Each row below holds a small network's activations on one record, seen along a few directions.
Each row is followed by the record's values for the fields RAD, PIM, MULO, BAG, ROLAP.
A field that a record lacks is left out.
The largest differences between rows may come from other fields.
[-1.04 -1.32  0.91  5.20  1.32  1.77 -0.03  1.65  0.71  0.67  1.25 -1.30] => {PIM: difoz, BAG: samab, ROLAP: zam}
[ 0.40  0.60  3.87 -0.80 -2.15  2.47 -1.31 -0.09  2.30 -0.96 -1.51 -0.92] => {PIM: gol, MULO: mibo, BAG: zagu, ROLAP: zam}
[ 2.91 -5.49 -1.16  4.58 -0.31  1.48  2.35  5.44  5.71  0.23 -1.78 -3.32] => {PIM: gol, MULO: mibo, BAG: samab, ROLAP: zam}
[ 0.87  1.00  1.63 -2.88 -0.52  0.32  1.21 -0.28 -1.72 -2.70  1.45 -0.56] => {PIM: difoz, ROLAP: muve}
[-2.26  4.24 -0.91 -0.12 -1.73 -0.57 -1.39 -2.24  1.54 -0.75 -1.79  4.80] => {RAD: febat, PIM: gol, MULO: mibo, BAG: zagu, ROLAP: muve}
[ 0.42  1.28  4.29 -2.99 -0.63 -3.64 -1.77 -2.50 -2.21  0.16  0.65  1.85] => {RAD: febat, PIM: gol, MULO: movon, ROLAP: muve}
[ 6.55 -4.56 -5.28  1.50 -0.26  2.13  2.65  1.36  3.06  0.16 -1.78 -2.18] => {PIM: gol, MULO: tisu, ROLAP: muve}
[ 2.95  3.42  0.16  0.01 -2.44 -0.56 -1.50  4.49 -0.30 -1.50 -0.69  4.40] => {RAD: febat, PIM: difoz, BAG: zagu, ROLAP: zam}
[ 0.72 -2.07  1.61  3.07  1.66  0.45 -2.27 -1.84  1.93  0.82  1.11 -0.32] => {PIM: gol, MULO: tisu, BAG: samab, ROLAP: muve}
[ 0.50  0.51 -4.96  1.22 -1.65  2.05 -0.32  4.14  1.53 -1.82 -1.58  2.62] => {PIM: difoz, BAG: zagu, ROLAP: zam}
[ 0.93  0.23  0.18  1.31 -4.30  2.62  1.79  1.54 -0.42  0.34 -0.14 -2.31] => {PIM: difoz, ROLAP: zam}
[-2.84  4.58  2.66 -3.34 -0.05 -3.53 -0.25 -3.75 -2.44  1.32 -2.99  0.24] => {RAD: sifu, PIM: gol, MULO: mibo, ROLAP: zam}
[ 0.12  2.30  0.68  0.01  0.22 -0.24  2.43 -3.79  0.90  0.17 -1.48 -0.18] => {RAD: febat, PIM: gol, MULO: mibo, ROLAP: muve}
[ 3.56 -0.76 -1.46  4.78 -2.57  2.83  2.31  0.58  2.54 -2.45 -1.64  1.64] => {PIM: gol, MULO: mibo, BAG: zagu, ROLAP: muve}
[ 2.27 -0.52 -2.80 -2.81 -1.27  0.41  0.84  3.08 -0.61 -2.42  1.39 -1.86] => {PIM: difoz, ROLAP: muve}
[ 1.91 -0.54 -1.24 -1.76 -0.65 -0.99  3.03  3.72 -0.38 -2.38  0.64 -1.44] => {PIM: difoz, ROLAP: muve}
[-0.43  0.39  0.42 -0.53 -2.84  1.66  1.91 -3.64  2.58 -0.04  1.18  1.11] => {PIM: gol, MULO: mibo, ROLAP: muve}
[ 1.47  3.01 -2.03 -1.27  1.47  1.38  1.65  2.72 -0.88  0.88 -3.02 -1.06] => {RAD: sifu, PIM: difoz, ROLAP: zam}
[-3.16  3.29 -1.10 -1.76  0.86  1.60 -2.47  0.99  1.76 -2.62  0.93  2.13] => {PIM: difoz, BAG: zagu, ROLAP: muve}
[-0.97 -0.72 -3.51  1.24 -3.24  3.84  1.76  0.37  0.07  1.27  1.46 -0.29] => {PIM: difoz, ROLAP: zam}
[-2.51 -1.13  1.25 -0.54  0.65  0.26  0.27  0.01 -4.40 -0.87 -0.99 -1.69] => {PIM: difoz, ROLAP: zam}
[ 2.32  2.65  0.50  1.88  0.19 -1.00  2.19  1.71  0.39 -2.14  0.25  1.37] => {RAD: febat, PIM: difoz, BAG: zagu, ROLAP: muve}
[-2.10  0.08  1.06 -2.75 -2.45 -0.76  0.07  0.09 -0.35  0.92 -2.04 -1.20] => {PIM: gol, MULO: mibo, ROLAP: zam}
[ 3.23 -4.44 -3.17  0.58  0.31 -0.78  5.67  1.68  3.21 -1.00 -2.09 -1.19] => {PIM: gol, MULO: mibo, ROLAP: muve}
[ 2.83 -0.56  0.11 -4.69 -0.02 -2.08 -2.78 -0.84 -0.32 -0.71  3.07  1.06] => {PIM: gol, MULO: tisu, ROLAP: muve}
[-1.67 -2.14  0.12  1.03  0.11 -0.41  2.27 -2.48 -2.15 -2.27  2.60 -0.57] => {PIM: difoz, ROLAP: muve}
[ 1.71 -1.65  0.08  3.05 -2.25 -1.31 -3.00  0.48  1.51  0.80 -0.61 -0.27] => {PIM: gol, MULO: tisu, BAG: samab, ROLAP: zam}
[ 1.05  3.95 -1.43 -0.78 -1.04 -1.03 -3.77 -3.77 -1.58 -2.67 -2.74  1.03] => {RAD: sifu, PIM: gol, MULO: tisu, BAG: zagu, ROLAP: muve}
[-0.41 -0.37  0.29  2.99 -0.92 -0.79  0.95  3.54  2.13  2.12  2.25  1.78] => {PIM: difoz, BAG: samab, ROLAP: muve}
[-2.00  2.41 -2.35  1.76 -0.59 -1.00 -0.02 -0.49 -2.68  3.70  0.30 -0.21] => {RAD: febat, PIM: difoz, ROLAP: zam}
[-0.36 -1.10 -0.31 -0.71  0.07  0.60 -4.13 -1.82  0.67  0.29  0.20 -4.10] => {PIM: gol, MULO: tisu, BAG: samab, ROLAP: zam}
[-0.32  3.68  0.09  2.97  3.67 -0.45 -0.83 -1.42 -1.15 -2.91 -1.88  1.27] => {RAD: sifu, PIM: difoz, BAG: zagu, ROLAP: muve}
[ 0.75 -2.33 -4.59  0.35 -1.68 -0.81 -2.67  2.16  0.21 -1.18 -2.65  0.52] => {PIM: gol, MULO: tisu, BAG: zagu, ROLAP: zam}
[ 0.36 -1.96 -4.15 -0.06  2.56  2.51  2.00  4.28  3.51 -0.22  1.10  0.56] => {PIM: difoz, BAG: samab, ROLAP: muve}
[-2.12 -0.77 -0.41 -3.49 -3.22 -1.47  0.44  1.77  0.63 -0.06 -2.93 -1.39] => {PIM: gol, MULO: mibo, ROLAP: zam}
[ 2.98 -5.92 -0.89  3.93  0.08  0.34  4.12  2.13  4.16 -0.22 -0.82 -2.73] => {PIM: gol, MULO: mibo, BAG: samab, ROLAP: muve}
[-4.46  0.97  1.87  0.63 -1.52 -3.06 -2.86 -1.55  0.06 -0.86 -2.11 -1.68] => {PIM: gol, MULO: mibo, BAG: samab, ROLAP: zam}
[ 2.44 -0.89  2.52  1.80  1.00  1.93  2.11  4.83  2.42  1.75  2.19 -1.69] => {PIM: difoz, BAG: samab, ROLAP: muve}
[ 2.81 -2.60 -2.51  1.78  2.22 -0.38  1.64  2.20 -1.26  0.05  2.14  0.82] => {PIM: difoz, ROLAP: muve}
[ 0.15 -1.43  0.89  2.15 -2.63 -1.84  1.89  0.24  3.72  0.01  0.68 -2.80] => {PIM: gol, MULO: mibo, BAG: samab, ROLAP: muve}
[-1.52 -0.34 -4.18 -0.82  0.01 -2.29 -0.26 -3.88 -3.35 -2.11  3.26 -1.53] => {PIM: difoz, ROLAP: muve}
[ 0.85 -0.45  1.64  0.64  1.55  1.89  1.39  3.84  3.34  1.84  2.95  1.80] => {PIM: difoz, BAG: samab, ROLAP: muve}
[ 0.08 -1.29  1.71 -1.89 -1.14  0.46  0.58  2.79 -3.37 -1.20 -1.39 -0.88] => {PIM: difoz, ROLAP: zam}
[ 1.15 -2.79 -2.54 -1.73 -0.23 -1.89  4.20  2.14  3.78 -1.32 -0.62  0.93] => {PIM: gol, MULO: mibo, ROLAP: muve}
[ 6.24 -2.70 -3.39  2.61 -2.23  1.39  3.31  4.44  1.83 -0.20  3.16 -1.74] => {PIM: difoz, ROLAP: muve}
[ 1.67 -2.26  1.71 -0.23 -3.31 -0.92  2.60  0.33  1.43 -1.07 -0.14 -0.88] => {PIM: gol, MULO: mibo, ROLAP: muve}
[ 0.27  0.02 -1.53  2.41  0.01 -1.04 -2.50 -3.95 -0.09  0.71 -1.31 -1.02] => {RAD: febat, PIM: gol, MULO: tisu, BAG: samab, ROLAP: muve}
[ 0.07  4.75  3.02 -1.85 -0.78 -0.54  1.69 -3.14 -1.46 -1.38  1.43 -0.44] => {RAD: febat, PIM: difoz, ROLAP: muve}
[ 0.23 -2.26  0.32 -2.26  1.66 -0.40 -1.44 -2.25 -1.44  0.81 -0.13  2.84] => {PIM: gol, MULO: tisu, ROLAP: zam}
[-2.82  2.09  1.82 -0.56 -2.84  2.84  0.51 -1.04 -1.27  1.54  2.24  1.14] => {PIM: difoz, ROLAP: zam}
[ 4.19  0.17 -1.03  1.61  0.09 -1.84  1.51 -0.58  1.72  3.38  0.13  0.88] => {RAD: febat, PIM: gol, MULO: tisu, ROLAP: muve}
[ 0.72 -0.39 -0.36 -0.73 -0.27  0.43  0.34  2.42  1.02 -1.96 -0.86 -3.11] => {PIM: difoz, BAG: samab, ROLAP: muve}
[-1.23  3.80  2.45  2.78  0.97 -4.10 -2.25 -1.36 -1.12 -1.42  1.10  2.85] => {RAD: febat, PIM: difoz, BAG: zagu, ROLAP: muve}
[ 2.79 -1.60 -2.30  0.67  1.09  2.71 -1.37 -1.04  2.19 -1.27 -0.84  0.87] => {PIM: gol, MULO: tisu, BAG: zagu, ROLAP: muve}
[-7.09  3.31  3.21 -2.44  0.87 -1.67 -4.93 -4.66 -0.54 -1.21 -0.18  1.46] => {PIM: gol, MULO: mibo, BAG: bep, ROLAP: zam}
[ 1.61 -1.51 -4.16 -0.11  1.81  4.19  1.17  4.53  2.32 -1.20 -1.43  1.58] => {PIM: difoz, BAG: zagu, ROLAP: zam}
[ 0.64 -4.10 -2.02  4.24 -0.06  1.52  5.84  2.24  0.96 -0.76  1.24  0.24] => {PIM: difoz, ROLAP: muve}
[-2.79  3.43  3.34 -2.95  3.14 -1.12 -4.55 -5.14 -6.93  0.95 -0.01  2.02] => {RAD: sifu, PIM: difoz, ROLAP: zam}
[-3.71 -1.75 -0.25 -0.26  1.31  0.36  1.22 -1.07 -3.30 -0.33 -1.40 -0.43] => {PIM: difoz, ROLAP: zam}
[-4.53  2.04  3.76 -5.72 -1.86 -1.06 -1.39 -3.15 -1.83  0.14 -1.21  0.91] => {PIM: gol, MULO: mibo, ROLAP: zam}
[-1.60  3.36  2.76 -2.61  4.50 -2.30 -0.36 -1.19 -2.01  0.98  3.31  1.97] => {RAD: sifu, PIM: difoz, BAG: samab, ROLAP: muve}
[-3.90  1.36  0.13 -6.11 -0.71  0.03 -2.60  0.10 -2.59 -0.31  1.59  3.17] => {PIM: difoz, ROLAP: zam}
[ 0.18 -1.49 -1.19  0.24  0.21 -2.08  3.52 -0.55  1.57  0.44 -0.29  0.58] => {PIM: gol, MULO: mibo, ROLAP: muve}

Which values does each new row have?
[-1.29 -0.23 -0.64  0.18 -0.47 -2.60 -0.37  1.08  2.91 -2.48 -0.97  0.56] => {PIM: gol, MULO: mibo, BAG: zagu, ROLAP: muve}
[ 0.48  2.91 -0.70 -0.94  2.25 -0.97  3.14 -0.81 -2.17 -1.01 -0.28 -0.18] => {RAD: sifu, PIM: difoz, ROLAP: muve}
[-0.37  2.69  2.09 -2.19 -1.33 -0.74 -0.54 -1.46 -0.08  1.93 -2.12 -0.05] => {RAD: febat, PIM: gol, MULO: mibo, ROLAP: zam}
[-2.22  0.70 -2.39 -2.95 -0.81 -1.28  1.46 -2.52  1.77 -0.83 -0.01  0.11] => {PIM: gol, MULO: mibo, ROLAP: muve}
[-0.59 -2.07  1.34 -2.71 -0.03 -1.47  0.87 -1.93 -0.91 -2.15 -1.32  0.44] => {PIM: gol, MULO: mibo, ROLAP: muve}
[-1.33  3.03  2.73 -2.08 -1.84  0.34 -0.33 -3.09 -0.49  1.81 -2.75 -0.16] => {RAD: febat, PIM: gol, MULO: mibo, ROLAP: zam}
[ 3.50 -1.19 -1.44  1.83  0.85 -0.19  0.93  0.48  1.21  4.87 -1.10  1.60] => {RAD: febat, PIM: gol, MULO: tisu, ROLAP: zam}
[-2.79  3.79 -0.56  2.07 -1.65 -4.12  0.18 -0.19 -0.53  0.95  0.65 -2.05] => {RAD: febat, PIM: difoz, BAG: samab, ROLAP: muve}
[ 3.46 -3.36 -4.58 -1.99 -1.21  3.43 -0.95  3.12 -1.80 -1.82 -1.06 -4.42] => {PIM: difoz, ROLAP: zam}
[-2.36 -1.29 -3.25 -3.49 -0.73 -1.95 -0.97 -1.47  0.48  2.44  0.75  3.20] => {PIM: gol, MULO: tisu, ROLAP: zam}
[-1.64 -0.61 -0.59 -0.53  3.54 -0.83  2.07  1.80  2.15 -0.62  2.68 -1.23] => {PIM: difoz, BAG: samab, ROLAP: muve}
[ 0.04 -1.37  1.01  1.45 -2.53  2.23  2.24  1.06  1.77  1.91 -1.92 -0.50] => {PIM: gol, MULO: mibo, ROLAP: zam}
[-3.43  3.51  2.89  1.37  0.14 -2.26  0.34 -3.26 -4.93  1.62 -0.92 -0.29] => {RAD: febat, PIM: difoz, ROLAP: zam}
[ 2.82 -0.11  0.28 -0.82  0.67 -1.61  0.02 -3.11  0.14  2.11  1.29  2.43] => {RAD: febat, PIM: gol, MULO: tisu, ROLAP: muve}
[-4.64  6.61  1.36 -3.57  1.82 -2.69 -0.51 -3.28 -4.30  1.74 -0.55  1.74] => {RAD: sifu, PIM: difoz, ROLAP: zam}
[ 0.95 -3.87 -0.64  4.61  1.08  2.54  1.64  5.84  3.48  0.35  0.64 -2.54] => {PIM: difoz, BAG: samab, ROLAP: zam}
[ 0.19 -2.42  0.22 -0.74 -1.38 -2.17  0.29  2.04  1.96 -1.01 -3.12 -2.37] => {PIM: gol, MULO: mibo, BAG: samab, ROLAP: zam}
[ 4.52 -4.10 -0.01  0.06  0.26  1.35 -0.45  3.12  4.83  0.94  1.13 -2.53] => {PIM: gol, MULO: tisu, BAG: samab, ROLAP: muve}
[ 3.58 -2.24 -3.51  1.14  0.66  0.21  4.30  4.24  0.82 -1.28  0.84 -1.73] => {PIM: difoz, ROLAP: muve}
[ 2.93 -4.97 -1.22  0.23 -0.92  2.30  0.34  1.88  1.85  2.25 -0.13  1.33] => {PIM: gol, MULO: tisu, ROLAP: zam}
[ 4.12 -1.44 -3.15 -0.29 -0.99 -1.54  1.44  3.73 -0.31 -0.86  2.55 -1.74] => {PIM: difoz, ROLAP: muve}
[ 4.89 -4.69 -4.40  2.91 -3.05  0.49 -0.60  2.96  4.72 -2.66  0.11 -4.93] => {PIM: gol, MULO: tisu, BAG: samab, ROLAP: muve}
[ 0.35 -1.37  3.10 -2.10  0.37  1.67 -0.08 -1.43 -2.15 -0.34 -2.10 -0.20] => {PIM: gol, MULO: mibo, ROLAP: zam}
[-1.70  4.67  2.27 -5.28  1.35 -2.82 -0.11 -3.68 -0.94 -1.47 -1.63  0.97] => {RAD: sifu, PIM: gol, MULO: mibo, ROLAP: muve}
[ 3.36  2.44 -2.03  4.23 -1.15 -0.28 -0.75  2.95 -0.80  0.01 -0.89  1.80] => {RAD: febat, PIM: difoz, BAG: zagu, ROLAP: zam}
[ 0.84 -4.13 -1.81  0.23 -3.18 -0.88 -0.69  2.52  1.36  3.02  0.62  1.71] => {PIM: gol, MULO: tisu, ROLAP: zam}
[-3.10  4.41  2.63 -2.29 -2.56 -1.06 -0.28 -2.66 -1.14  2.29 -3.03  0.19] => {RAD: febat, PIM: gol, MULO: mibo, ROLAP: zam}
[-3.89  5.72 -0.73 -1.58  0.16 -0.91  1.09 -3.78 -0.80 -0.31  2.72  1.38] => {RAD: febat, PIM: difoz, ROLAP: muve}
[ 0.05 -1.41 -2.63 -2.57  0.07  3.43  1.90  4.88  0.53 -0.55 -1.66 -0.01] => {PIM: difoz, ROLAP: zam}
[-2.59 -1.23 -1.46 -1.15  0.12 -1.64 -4.16 -0.80  1.74  0.83 -0.75 -0.06] => {PIM: gol, MULO: tisu, BAG: samab, ROLAP: zam}
[-0.34  0.10  1.43 -0.70 -4.45  0.23  1.24 -1.33  1.32  0.76 -1.21 -2.19] => {PIM: gol, MULO: mibo, ROLAP: zam}
